Each row below holds a small network's activations on one input, seen along a few directions.
In each table, some parts of the input vary, and every possible input appears once, in random order.
Descriptions start from the smaller parts, as in this example, which fits no table here: ring(5) and (point or (values(2) and line(4)) or ring(11)).
Shared parts are said once, and a part with two or three values counts as separate values.

A family of inputs:
x1: [170 33 -112 -25 270 -99 -45 143 159 7 36 32]
x2: [146 172 -186 17 144 -151 -76 83 140 51 -10 -33]
x3: [166 37 -137 -22 266 -112 -66 102 153 -55 55 110]
x4: [-36 -169 101 -133 -115 179 4 -211 12 -128 -64 -83]
x5: [-108 -54 71 14 -220 239 -83 -187 -43 -45 58 -96]
x6: [-131 -114 139 -77 -136 67 -21 -236 23 -144 -106 -139]
x7: [129 87 -79 20 210 -205 -52 116 179 -86 -25 33]
x8: [110 140 -154 204 52 -35 -93 231 85 -3 136 77]
x9: [28 -22 135 -48 130 -438 534 488 -638 505 27 309]
x10: [82 201 -209 106 159 -116 -29 100 130 67 13 -15]
x11: [-148 -35 141 82 -250 277 -55 -73 -40 -101 65 -43]
x12: [57 168 -119 176 102 -75 -128 241 83 -15 45 12]
x13: [-78 -195 133 -113 -10 237 -30 -189 15 -89 -11 -86]
x14: [55 181 -185 121 102 -99 -127 148 166 52 5 86]
x15: [-193 -76 83 50 -224 211 -76 -143 -21 -70 101 -70]
x16: [-46 -184 159 -122 -66 200 -31 -169 18 -147 -40 -55]
x17: [137 139 -144 6 167 -222 -21 86 136 -58 6 5]
x18: [-91 -88 77 -81 -125 117 -43 -266 21 -105 -74 -86]
x19: [-169 -262 361 -161 -225 -114 544 161 -757 438 -25 280]
x20: [155 121 -205 18 149 -189 -65 82 138 -43 -40 -7]
x21: [-139 -14 61 -3 -180 187 -29 -228 0 -6 -62 -111]
x22: [-96 -65 69 -29 -201 138 -11 -277 41 -25 -91 -118]
What is each input in this table made of?
> values(2) and (point or line(10))
The inputs of x21 and x10 match in every part but the values(2) part. If x16 is changed in the same way as x21 into x10, which row does it become?
> x3
Which other rows does x4 become when the values(2) part takes its other values? List them by row number.
> x7

A family of inputs:
x23: [-5 1 264 -232 184 -464 161 7 -285 96 -72 115]
x24: [287 185 -296 -5 163 -282 -7 152 213 -258 -29 39]
x25: [60 -203 251 -196 -30 151 -181 -305 67 -392 -110 -148]
x26: [-12 -4 -270 210 717 -41 -259 -572 -36 315 -509 -27]
x27: [-141 31 148 -26 -117 55 180 270 -399 192 -131 273]
x28: [-277 48 29 240 -490 95 -48 -279 231 -88 -66 -382]
x29: [-69 112 -180 185 139 192 -65 368 180 122 297 95]
x30: [-366 -2 -7 20 -104 -204 216 187 -364 244 4 148]
x31: [36 -131 119 -4 -82 167 213 136 -490 276 193 333]
x32: [-28 415 -339 251 -171 -121 -76 245 256 86 65 55]
x33: [70 -86 -11 -232 -183 15 5 -356 207 -365 -200 -333]
x34: [112 -468 171 -217 3 298 -67 -344 161 -221 194 -155]
x35: [-236 -119 138 65 -368 426 -199 -111 -9 -248 -51 -77]
x36: [-32 -42 129 12 -189 -189 -42 -476 359 -237 -122 -388]
x37: [-259 -127 173 27 -231 520 -105 -184 82 -61 172 -130]
x38: [251 -383 213 -136 200 -171 289 1 -282 113 105 204]
x39: [-51 -27 266 -288 -69 39 -215 -307 232 -214 -131 -276]
x40: [-136 -55 167 112 -13 58 263 168 -357 297 135 188]
x41: [-356 -44 16 90 -353 183 -172 -224 -17 -141 105 -322]
x42: [-155 43 -19 67 -477 323 -55 -144 75 -208 -186 -239]
x43: [-25 305 121 192 -314 -260 235 48 -264 324 -101 74]
x44: [158 158 218 -84 -26 -522 283 -89 -26 226 -211 61]
x45: [123 319 -352 206 -174 16 -140 353 19 -67 0 99]
x46: [-168 168 -338 386 371 313 -342 -379 -173 486 -456 42]
x47: [148 -50 -147 37 455 -160 -27 128 202 -115 311 50]
x48: [70 120 -120 -102 290 -321 -177 222 273 -54 82 -9]
x49: [-67 124 -74 78 -263 -139 277 163 -442 156 -100 93]
x50: [-20 73 -247 209 38 133 -76 481 110 -20 58 39]
x51: [-54 -257 195 -267 73 234 -73 -345 198 -221 137 -196]
x52: [234 306 -193 32 115 -356 -31 71 448 -16 -6 -33]
x53: [185 -45 -272 100 29 363 -52 395 116 146 305 110]
x54: [411 -145 -104 -80 346 14 -100 171 121 -103 290 95]
x55: [16 -158 294 -213 332 -167 356 35 -148 148 31 137]
x56: [197 12 76 -249 26 -368 289 20 -255 2 -238 126]
x57: [216 27 -183 -111 307 -171 -111 232 148 -185 45 70]
x58: [107 -102 311 -198 171 -241 190 103 -223 3 -223 286]
x59: [-156 -356 65 52 -285 554 -107 -221 -11 -120 306 -72]
x60: [-68 357 -210 70 -20 27 -231 380 81 101 110 57]
What is each input in this table made of?
> values(2) and (point or (values(3) and line(6)))
Which other rows does x59 become when the line(6) part takes its other values? List them by row number.
> x28, x35, x37, x41, x42

A family of inputs:
x61: [321 -334 15 -128 476 -595 566 -30 -646 239 -361 2]
x62: [-256 -420 276 -461 -73 225 -59 -857 -32 -354 -398 -421]
x63: [409 -110 -120 -141 762 -859 232 297 224 -79 -21 178]
x64: [-589 -408 603 -268 -598 514 9 -455 -332 -114 -187 -431]
x65: [397 509 -243 -17 -210 404 -542 -271 637 -565 58 -308]
x66: [623 613 -639 110 357 -563 -70 357 280 372 -41 364]
x67: [-490 -287 99 155 -710 619 -204 -147 -163 -262 56 -94]
x68: [-73 222 -172 524 -328 761 -683 -176 411 46 319 -321]
x69: [15 398 -261 688 270 -134 -153 808 49 526 267 331]
x70: [-276 -140 -136 25 -21 -118 304 850 -575 374 149 494]
x71: [-257 29 447 10 -165 -422 763 216 -665 423 -18 537]
x72: [175 -72 131 -497 241 166 -165 -591 813 -605 177 -332]
What is each input in this table made of?
> values(2) and ring(6)
The inputs of x71 and x64 match in every part but the values(2) part. If x70 is changed in the same way as x71 into x64, which row does it become?
> x67

A family of inputs:
x73: [196 190 39 -151 736 -797 509 92 -401 404 -189 366]
x74: [446 -71 230 -254 308 -457 227 204 -189 -7 -202 288]
x75: [-127 -235 198 62 -407 156 33 315 -310 -119 582 129]
x76: [-272 -305 113 244 -409 565 6 -322 -199 -145 221 -125]
x77: [180 441 -292 204 85 -261 20 469 449 96 20 467]
x78: [-252 -12 -17 380 153 -401 465 508 -588 855 -102 339]
x79: [216 -319 197 -393 46 200 -65 -647 218 -241 -53 -15]
x80: [172 581 -532 300 450 -690 108 496 -62 509 -187 331]
x81: [219 -325 258 -505 191 -114 14 84 -1 -413 260 33]
x82: [-650 -62 234 63 -636 638 -52 -591 -40 -72 -218 -526]
x83: [-177 301 -184 118 -285 325 -580 -523 531 -300 -160 -728]
x84: [113 211 -196 -93 39 154 -469 436 348 -279 235 171]
x85: [-13 -324 204 -354 -67 235 -204 -863 81 -330 -349 -884]
x86: [-126 104 -355 79 87 488 -381 -187 476 -315 73 -125]
x87: [77 -178 103 299 -290 -43 368 529 -314 357 67 279]
The inputs of x75 and x84 match in every part but one. If x87 is changed in the same way as x75 into x84, which row does it become?
> x77
What is each input in this table made of?
> values(3) and line(5)
Which other rows does x76 become when the values(3) part takes its other values? List them by row number.
> x79, x86
Which other rows does x79 become when the line(5) part takes its other values? List them by row number.
> x73, x74, x81, x85
